A small network was shown many inputs. Here are its activations along a few directions, one row for each input.
Each table varies a few parts of the input and shows all the possible inputs, shuffled.
Descriptions start from the smaller parts, as in this example, which fits no table here: values(3) and (point or ring(11) or (line(4) and ring(8))).
Shared parts are said once, and a part with two or three values counts as separate values.
In the rows, zero is written as 128.

Other details of the inputs shift rows strongly along two fixed directions, in all tables alike. That doesn't count.

Rows:
x1: [100 117 123 144 139 154 121 157 156 158 140]
x2: [ 95 119 109 136 137 146 130 154 161 162 144]
x3: [142 112 128 119 126 131 124  91  95 102 109]
x4: [ 97 124 121 135 132 153 129 154 147 168 145]
x5: [ 95 126 123 132 124 139 127 150 156 164 147]
x6: [117 124 130 128 118 131 129 147 134 134 135]
x7: [ 93 126 123 130 120 142 129 156 159 155 156]
x8: [115 127 116 129 124 134 129 139 149 135 138]
x9: [192 224 133 131 193  53 180 142 149 121  94]
x10: [143 109 126 116 127 129 122  89  89 100 111]
x11: [111 127 128 128 120 130 133 130 138 143 133]
x12: [147 105 128 115 114 126 122 108 100  97 119]
x13: [116 130 129 128 126 137 131 127 126 141 127]
x14: [137 119 147 126 111 131 118 108 108 105 126]
x15: [102 125 128 147 133 151 124 161 150 167 145]
x16: [143 114 139 127 118 132 118 108  98 116 124]
x17: [151 105 135 124 124 132 116  94  91  98 113]
x18: [115 125 116 128 130 130 126 129 141 137 128]
x19: [145 111 133 129 122 128 116 107 105 101 122]
x20: [122 121 125 142 136 142 123 136 134 137 126]
x21: [136 121 137 116 115 131 121  98  98 116 118]
x22: [101 119 122 143 138 154 116 157 155 159 140]
x23: [145 112 136 129 119 131 117 106 108 100 120]
x24: [ 93 129 122 129 120 141 124 156 158 156 158]
x25: [137 117 135 113 104 123 125 101 105 103 133]
x26: [ 96 120 118 133 127 141 130 154 152 167 151]
x27: [136 112 127 116 119 125 126  96 112 107 115]
x28: [140 110 122 116 121 123 125  96 103 106 119]
x29: [176 226 123 138 200  59 180 166 163 145 109]
x30: [ 99 126 127 146 131 145 122 166 154 159 153]
x31: [138 123 145 127 111 128 115 109 108 107 126]
x32: [121 124 128 126 119 126 128 143 126 130 135]
x33: [142 114 130 115 123 129 118  86  94  99 108]
x34: [124 127 124 127 127 134 129 124 116 137 127]
x35: [145 109 131 114 111 126 117 107 105  98 117]
x36: [116 127 126 143 132 138 118 145 147 137 135]
x37: [140 117 145 126 115 133 119 104 101 113 120]
x38: [143 109 129 119 115 127 124 115 110 102 118]
x39: [137 120 143 130 114 129 120 114 110 110 128]
x40: [ 92 121 115 137 143 152 128 153 154 160 138]
x41: [140 116 123 118 114 127 126 107 117 106 127]
x42: [131 118 139 118 108 125 125 121 113 111 125]
x43: [114 122 120 132 128 136 129 154 149 138 130]
x44: [121 131 135 138 125 137 120 136 130 143 130]
x45: [143 112 139 128 118 131 116 105 110  99 119]
x46: [122 127 124 122 115 126 130 128 126 126 142]
x47: [116 125 126 128 120 129 132 128 133 140 133]
x48: [191 227 135 127 189  52 174 138 147 120  94]
x49: [116 128 132 126 117 128 125 144 134 133 135]
x50: [117 129 115 126 124 133 125 135 144 133 138]
x51: [121 125 111 127 126 133 129 136 139 131 140]
x52: [189 227 136 130 193  51 177 141 151 121  94]
Description of these inputs: line(4) and (point or (values(2) and ring(6))).
Question: The inputs of x3 and x33 match in every part but the line(4) part. If x15 is changed in the same way as x3 into x33, which row does it become?
Answer: x44
Question: The inputs of x46 and x24 match in every part but the line(4) part. If x29 is changed in the same way as x46 into x24, which row does it become?
Answer: x48
Question: Change only the ring(6) part in x36. List by row number the other rows that result.
Answer: x18, x22, x33, x35, x50
Question: List by row number the other rows that have the line(4) part in common with x1.
Answer: x7, x8, x11, x13, x14, x27, x37, x40, x42, x43, x45, x52
Question: Change only the values(2) part in x30. List by row number the other rows that result.
Answer: x19

Rows:
x53: [132  33 150  90  87 176  87  61  69  93 145]
x54: [177 151 136 128 121  90 137  75  76  73  78]
x55: [ 95   9 142  88  84 208  79 103  99 127 180]
x56: [169 165 133 137 124  88 137  98  99  86  89]
x57: [174 169 123 138 132  83 141  85  96  79  73]
x58: [112 159 119 147 135 118 137 156 157 144 127]
x59: [114 141 121 149 140 133 130 154 146 147 124]
x60: [106 120 136 111 167 153 133 184 179 190 178]
x61: [111 142 116 140 126 124 134 152 150 142 131]
x62: [ 93 109 113 131 125 153 122 150 147 156 149]
x63: [134 153 134 124 174 120 147 173 171 163 153]
x64: [115 150 121 146 133 124 135 153 147 149 131]
x65: [148 133 129 120 109 106 133  97 102  97 108]
x66: [113 159 119 143 133 116 140 151 153 145 127]
Question: Describe the family of inputs behind these rows.
Answer: values(2) and (point or ring(6))
Question: The inputs of x56 and x64 match in every part but the values(2) part. If x63 is changed in the same way as x56 into x64, which row does it become?
Answer: x60

Rows:
x67: [144  95 129 108 103 135 121  87  74  97 129]
x68: [177  85 151  97  94 121 112  50  50  69 124]
x69: [ 86 105 122 122  94 148 117 146 141 146 143]
x70: [143 207 123 162 137  79 149 145 148 110  94]
x71: [ 91 144 117 164 157 146 136 198 183 189 131]
x72: [156 185 118 136 154  91 145 109 137 114  99]
x73: [145 184 134 152 137  95 152 132 119 136  97]
x74: [111  93 137 122 122 165 105 139 127 150 168]
x75: [117  79 130 123 135 173 102 145 138 139 151]
x76: [129 135 124 115 127 116 133  98 113 119 106]
x77: [108 118 111 126 100 131 127 137 132 121 137]
x78: [ 96  91 142 116 120 167 114 124 136 158 150]
x79: [ 93  92 143 125  91 161 110 142 137 143 150]
x80: [164 127 127 114 109 108 133  76  64  84 107]
x81: [ 82 162 118 158 169 143 136 188 198 192 152]
x82: [140 115 130 101 113 122 125  72  87 101 102]
x83: [102 210 110 180 155 100 152 200 197 161 121]
x84: [112 104 130 116 134 158 111 127 144 144 155]
x85: [160 187 122 147 125  81 140 124 128  91  97]
x86: [125 217 118 178 172  93 156 180 169 166 114]
x87: [143  97 144 128 137 147 110 117 110 108 123]
x88: [ 98  78 122 119 122 167 110 141 129 148 139]
x89: [ 96 103 140 131  97 152 115 146 141 142 148]
x90: [101 139  95 152 156 136 141 180 169 159 131]
x91: [ 91  88 117 120  94 157 114 143 136 132 160]
x92: [125 196 109 177 182 106 150 189 181 158 103]
x93: [104 152 112 153 147 123 142 174 169 174 151]
x94: [113  72 120 123 129 163 110 141 139 141 153]
x95: [ 99  77 125 120 124 166 110 142 130 147 141]
x96: [104  93 132 123 102 161 102 144 141 134 166]
x97: [228 184 164  74 169  45 171 104 103  82 107]
x98: [106  83 126 110 124 159 117 119 151 149 164]
x99: [112  72 123 123 130 164 111 142 140 139 153]
x100: [141 126 117 112 126 119 134  87 105 100 112]
x101: [152 191 118 143 134  80 156 116 103 120  83]
x102: [110 151 109 140 152 121 146 152 180 162 139]
x103: [156 105 160 116 116 134 110  82  76  94 128]
x104: [120 116 125 128 102 124 124 131 137 116 143]
x105: [155 185 114 145 121  68 151 122 134  94  97]
x106: [125 183 112 144 117  86 147 140 139 120  96]
x107: [162 171 100 144 149  85 154 119 113  95  78]
x108: [159 188 103 133 145  76 161  93 116  97  79]
x109: [173  87 156  98  99 135 101  59  54  77 129]
x110: [103  92 149 127 112 166 115 137 121 161 156]
x111: [154 182 131 140 154  94 143 104 129 112  96]
x112: [ 95  91 131 118 111 162 115 136 117 160 153]
x113: [222 115 185  43 136  89 144  70  69  62 131]
x114: [125  83 144 126 122 158 112 126 115 129 129]
x115: [ 97  90 143 118 121 166 113 125 135 156 152]
x116: [149  74 138 110 122 158  98 101  98 101 132]
Question: Describe the family of inputs behind these rows.
Answer: values(2) and (point or (values(4) and ring(6)))
Question: The inputs of x75 and x116 match in every part but the values(2) part. If x93 is changed in the same way as x75 into x116, which row does it become?
Answer: x68
Question: The inputs of x90 and x107 match in every part but the values(2) part. If x95 is changed in the same way as x90 into x107, which row does it become?
Answer: x88
Question: Change only the values(4) part in x111. List by row number the other rows that result.
Answer: x70, x86, x92
